These are the activations of a small neural network, seen along a few directions. Each row is one input.
Each table varies a few parts of the input and shows all the possible inputs, shuffled.
A made-up example of a description, with smaller parts first: one of 3 separate values, together with either a single point or one of 11 places around a ring or (one of 5 places around a ring, together with one of 6 places along a line).
Shared parts are said once, and a part with two or three values counts as separate values.

Other details of the inputs vary at random and push rows far along three fixed directions, the same in every table; ignore that.

Rows:
R1: [  1  23  26   8   4 -11  -3 -10  -7   1  -6  14  -4 -16   9]
R2: [ 10  -1  -2 -48  19 -18 -28  12 -36 -11 -19  24 -19 -14  16]
R3: [ 10  -1  22 -30 -10  18  -7   5   3  -5  15  -7 -16   9 -11]
R4: [ 13  -9 -16   0  -4  -6  18 -29   5   3  -5 -13   3  14 -17]
R5: [  6  27  23  -4 -18   8  -6   0  11   2  14  -4  -6   9   8]
R6: [ -3  36  27  31 -17  15   8   6  20   8  -5   9  10   7  -5]
R7: [-10 -15  31 -14 -18 -10  12   6 -15  -8   5 -19  -3 -16  -8]
R8: [  2 -25  11  11  -8  -3   3  -9  -7  -2  16  -2  11 -13  -7]
R9: [  6  16  -8  18  15 -14  13 -21  43  12 -28   8  13 -17  22]
R10: [  0  30  38  17 -10  12 -32  29  17 -21  -4  13   0   1 -19]
R11: [  0  -5 -31  40  25 -17   8 -26  -5  26 -18   3  -2 -10  -5]
R12: [  3  20  -5   0  -7   5   2 -19   4   1   6  -5  -1   7  11]
R13: [-11  -4  17 -13 -30   0  23 -22   4 -12  23 -10   3   9  -1]
R14: [ 10  14  37  -5 -17   9 -28  15  15 -20  20  -6 -11   2 -14]
R15: [ 13 -33 -57 -15  29  -7  21 -20  20  18 -28   8  12 -11  28]
R16: [ 21   2  26   6 -17  20  10  -3  17  14   8 -14  -9  15 -22]
R17: [  5  27  22   5   7 -13  -6   1  14  -4  -1 -20  -7   7 -16]
R18: [  3  -2 -26  34  27 -19   2 -15  50  22 -38   1   0 -13   5]
R19: [-24 -16  -6  15 -21   1  25   0   7  -3   3  -3   3   7 -26]
R20: [-11   0  26  11 -19  21  12  20   8   5   6 -18  15  13 -13]
R21: [ 11   3 -14 -41  37 -16 -30   6 -36   0 -17  26 -12 -10  23]
R22: [ 31   4 -51  38  12  -2   1 -20   9  18  -1  -9  13   9   5]
R23: [-30 -34 -15  16 -27  23  29  -6   3  12  17 -11  10  12 -19]
R24: [-11  46  44   4 -12  -3  -5  16  14 -26 -13  20  -7  -1 -11]
R25: [ -6  -3  26  32  -2   1  -2  -7   5  10  -8  -5 -14  -5 -16]
R26: [-17 -37 -17 -37 -22  15   5   3 -13  -2  40 -13 -14   6   6]
R27: [ -1 -24  -3 -16  11  -1   2  12 -28   6   9  -9  -1  -1  26]
R28: [-10  18 -26 -33  31  -9 -25  30 -21 -13  -7  16   4  -3  17]
R29: [-28 -18  -9 -36 -23  16  26   3 -21 -11  33  11  15  -3  15]
R30: [ -4   0  -2   1  -6 -10  -1  -7  10  -8   4 -10 -16   9 -15]
R31: [  0 -21  -2 -54  11  -7 -37  31  15 -27   4  17  -2 -26  35]
R32: [ 28  14  14  39  24  -1  -3 -14   4  23 -37   6  -4   8  -5]
R33: [  1  31 -12 -44  17 -14 -30   3 -15 -16   6  19 -11   1  31]
R34: [ -7   8  57 -11  -1 -11 -11  18  -8  -8   3  -9 -10 -11 -10]
R35: [ 12 -13  33  21  -7  13  18 -14  -1  11 -10  -5  -4  -2 -19]
R36: [ 17  21 -60  -5  43 -13 -18  -8 -11   8 -15 -10  -1   5  26]
R37: [ 17  19 -15  42  12  11   8  -8  13  28 -32   6  14  17 -15]
R38: [  6  10 -18  24   2 -20  22 -33 -12  13 -21   5   8 -14  12]
R39: [-27   0 -18 -40   9   2 -29  33 -20 -15   8  26 -13   1   8]
R40: [ -6  -6 -71  17  24   6  20  -8 -15  14 -13  -8  24   4  15]
R41: [ 11  38  10   8  16  -9 -14  11  10  -9 -39  23  -6   5 -21]
R42: [-16  -7 -12  12  -7  14  -5  12   2  16   0   4   4  14  -5]
R43: [-20 -49 -11 -25 -21  -6  14  -4 -28   1  20  -4  -8 -14   3]
R44: [ -6 -20 -19  19 -10   2  30 -24  14  15  21 -18  -2  10 -21]
R45: [ -1 -27  -7  -4 -20  15  29  -7   1  14  31 -38   9  13  -1]
R46: [ 29  33  -5  37  21 -10   6 -28  25  17 -26  -5  -2  14 -28]
R47: [ 11  11  69  -2  -6   3 -44  35  -2 -20   8  10 -16  -9  -1]
R48: [  4  28  43  21  -7  -1  -2  -6   1   3 -11   6  -9 -11   4]
R49: [ -7  -9 -33 -11   2  -5  -5  13 -14 -24   6  16  11  -3   6]
R50: [  4  12 -25 -27  21 -24 -15   1 -12 -14  -7 -12  -7   5  13]
R51: [ 14   4 -70   4  31  -7 -17  -6  -8  23  -6   2  -9  11  26]
R52: [ -6 -37  13  -7 -26  -5   6  -4 -16 -12  22  -6   8 -17  -6]
R53: [  3  29   8  20   8  -3 -24  19  11 -17  -9  17   6  -2 -15]
R54: [ 16  11   5  28  -8 -12  -1 -11  21 -15   2  -9   0   5 -20]
R55: [  0   8 -26 -30  26  -2 -14  12 -17  -1 -12  28   4   6   5]
R56: [  3 -22  -9 -27 -13   3  -2   4  -6 -16  40  -4   0   0   1]
R57: [-14   1 -14   5   1  -6  19   6  -2 -10  -8  -8  12   2 -11]
R58: [  2 -17   5 -35   7   0 -39  21 -32 -22  13  14  -8 -16  25]
R59: [ -7 -41 -14 -12 -19  13  36 -19 -30  12  27  -3  12  -5  33]
R60: [  0  63  14  13  11   6 -26  14  10 -10 -27  24  -3  -1   6]
R61: [-10 -33 -11  -1 -20  31  36 -11  -4  12   9  -6  20  13 -16]
R62: [ -4 -10  26  19 -32  24   4  16  13  -3  19  -3  18  10 -17]
R63: [-11 -36  11   6 -14  10  31 -10 -15   8  15 -28   8  -6  -2]
R64: [-12 -15  48 -23  -9  -3   5  21  41  -9   0 -16  -3 -14   1]
R65: [ -3 -17  10  28   2   1   3  -6  -3  18  -2  -5  -9   4  -1]
Each input here is: one of 5 separate values, together with either a single point or (one of 3 separate values, together with one of 4 places along a line).
- Changing only the choice among 5 separate values turns R50 into R30. The same change can be made to R7. Which row results? => R43
- Changing only the choice among 5 separate values turns R57 into R24. The same change can be made to R36. Which row results? => R12
- Which other rows agree with R21 in the choice among 5 separate values? List them by row number. => R2, R3, R4, R15, R16, R32, R35, R37, R41, R46, R55, R61
- Which other rows does R16 become when the choice among 5 separate values takes its other values? List them by row number. => R5, R22, R45, R51
- Which other rows does R19 become when the place on the line of 4 takes its other values? List them by row number. => R23, R39, R42
- Which other rows does R22 become when the choice among 3 separate values takes its other values? List them by row number. => R47, R62

Rows:
R66: [-41 -31  64 -57 -72  45  22  33  -2 -25  59 -12   1  12 -31]
R67: [ 28  16 -25  43  18 -18  15 -44  26  21 -24  -9   3  -4  -7]
R68: [ -2 -47 -44  14 -10   3  48 -33 -10  13  22 -35  16   6  -3]
R69: [-11 -16  40  48 -42  19  47 -22  19  17  14 -22   8   4 -26]
R70: [ -1  -2 -27 -44  14  -8 -32  14 -31 -19   1  29 -11 -10  34]
R71: [  4  47 -25  28  18   5  -5   0  14   3 -15   7  10  15   3]
R72: [-16 -23  32  18 -34  15  33  -9   2   9   8  -8   5   3 -26]
R73: [ 24  63  60  -1  11 -20 -60  27  18 -24 -26  13 -27   3 -11]
R74: [  2 -15  31   3 -26  13  11  -5  -3  -5  28  -7   1   5 -20]
R75: [ 17  34 -12  72  31 -10 -14 -15  33  21 -52  12   3   2 -14]
R76: [ -7  10  -8 -48  28 -12 -33  23 -28 -15 -13  28  -5 -23  48]
R77: [  3 -44 -63 -37  15  -2   6  -9 -14  12  12  -3   6  -4  34]
R78: [-36   6  80 -52 -54  23 -22  57   7 -42  46  -3 -15   9 -29]
R79: [  9 -31 -76 -21  21  -7  16 -19 -35  13  -2  -5  10   5  26]
R80: [-10 -29  47 -18 -40  14  31 -11  14   5  34 -26  -4   2  -8]
R81: [-16 -33 -67 -36 -17  17  22  -3 -21 -10  35   5  22  10  17]
R82: [ -3 -19  61 -12 -34  16   0  17  20 -12  23 -22  -8   4 -20]
R83: [ -4  23  34 -68  18 -19 -59  45 -23 -39  -7  40 -18 -26  34]
R84: [  4 -21 -27  19  -6  13  32 -23 -15  20  18 -14  14   6   7]
R85: [ -1  -4  45  64 -29  10  35 -20  24  15  12 -30   5   9 -52]
R86: [  2 -32 -32  10  -7  10  34 -23 -22  20  12 -10  14   9  -6]
R87: [ 25  31 -15  56  35 -18  14 -37  28  27 -45  -4  -3   4 -17]
R88: [ -7 -61 -84 -27  12 -12  34 -36 -26  18  24 -18  11  -1  29]
R89: [-10  21  56  19  -3 -14 -10  14  19 -11 -19   3  -6 -17 -19]
R90: [ 25  50  13  11  25 -13 -33   7   6  -2 -25   0 -15   0  10]
R91: [ 10  25  -8  61  28 -15  20 -25  16  20 -51   7  14 -12 -11]
R92: [  6  46 -17  29  22  -1 -27  18  31  -2 -29  18   5  18  -9]
R93: [ -5  -1 -21 -56  33 -15 -46  39 -23 -18 -17  35  -8 -22  45]
R94: [  4 -12 -40 -47  28   0 -40  23 -34  -3   8  18  -5  -3  36]
R95: [  7  51  30  30  17 -20 -39  18  11  -8 -32  13 -22  -5 -13]
- Changing only one part turns R77 into R67. The same change can be made to R94. Which row results? => R74
- What is each input in this table made of? => one of 5 separate values, together with either a single point or one of 5 places along a line
- Which other rows does R72 become when the choice among 5 separate values takes its other values? List them by row number. => R69, R70, R75, R95
- Which other rows does R91 become when the choice among 5 separate values takes its other values? List them by row number. => R76, R83, R89, R93
